These are the activations of a small neural network, seen along a few directions. Each row is one input.
In each table, some parts of the input vary, and every possible input appears once, in random order.
A made-up example of a description, with smaller parts first: one of 6 places along a line, together with either a single point or (one of 2 separate values, together with one of 5 places around a ring) or one of 11 places along a line.
Shared parts are said once, and a part with two or three values counts as separate values.

Other details of the inputs vary at random and push rows far along three fixed directions, the same in every table; ignore that.

Table:
row 1: [ -8.5 -23.9 -49.4  41.5 -55.8 -26.4 -19.7  36.3  28.5 -20.2  21.7 -38.5
 -26.1]
row 2: [  4.8 -24.2 -20.1  49.8 -12.3 -20.5   4.1  16.5  42.9  52.6  48.3 -55.0
  35.3]
row 3: [-20.3  -6.0 -31.0  -4.3 -26.8   1.9  20.1  -1.5 -24.7  -9.4 -46.4  -1.3
 -28.5]
row 4: [ -6.9   4.9   7.6  -4.4  12.2   7.2  42.2 -33.2 -23.5  44.9 -17.7 -13.4
  36.5]
row 5: [ 37.0  -3.5  54.5 -20.4  23.7 -38.0  -2.4 -20.9  -7.6  -5.2  81.1  -2.4
  42.9]
row 6: [ 18.8 -18.0  -2.6 -21.7  14.2 -39.1 -33.1  13.2  -7.7 -48.8  59.5  12.0
  -4.6]
row 7: [ 16.7  29.1  65.4 -48.3  60.9  22.3  27.7 -48.4 -41.2  20.0  21.0  25.6
  31.3]
row 8: [ 20.7  -7.6   7.2 -10.2  21.2 -36.5 -46.6  20.5  24.5 -58.4  37.2  22.2
  -0.6]
row 9: [  2.4  25.4  31.8 -42.0  32.9  26.0 -14.9 -10.2  -9.7 -39.1 -27.4  47.0
 -21.8]
row 10: [ 15.0  -2.8   5.3  -5.2  -1.8  -9.6 -53.1  21.8   4.0 -57.8  55.9  13.9
 -39.0]
row 11: [-18.6   2.8 -13.3   2.9 -25.3  16.8  14.7   6.8   9.4   6.1 -63.8  14.1
 -17.8]
row 12: [-17.9  34.2  12.8 -26.3  21.7  21.0 -36.6 -21.3 -47.0 -39.8 -17.8  28.4
 -37.5]
row 13: [ 10.9 -25.4 -20.6  40.7 -30.7 -36.7   6.6  23.0  58.2  26.7  31.3 -33.1
  57.0]
row 14: [  5.8   8.1  31.9   8.0  32.6  21.3  43.2 -19.4  19.5  75.4 -24.2 -10.4
  63.1]
row 15: [-18.3 -18.6 -38.3   4.9 -23.4  19.0  17.9  21.4 -19.2  -6.1 -44.6  10.9
 -46.1]
row 16: [-14.6   8.9 -18.1   2.6 -20.6   5.0   9.6   3.7   9.0  -4.0 -61.8   2.8
 -12.2]
row 17: [ -1.7  12.0   4.7  17.6  14.6  39.2  22.4 -16.6  -7.7  58.9 -12.0 -17.7
  15.9]
row 18: [-25.1   4.6 -27.7  15.0 -37.4  27.2  -2.0   8.3  -7.7   4.3 -40.3  -5.0
 -47.8]
Description of these inputs: one of 3 separate values, together with one of 6 places around a ring.
Question: Changing only the place on the ring of 6 turns row 6 into row 3. The same change can be made to row 8. Which row results?
Answer: row 16
Question: Change only the place on the ring of 6 in row 10. List by row number the other rows that result.
Answer: row 1, row 2, row 12, row 17, row 18
Question: Change only the choice among 3 separate values in row 10. List by row number the other rows that result.
Answer: row 7, row 9
Question: Change only the choice among 3 separate values in row 12. List by row number the other rows that result.
Answer: row 4, row 13
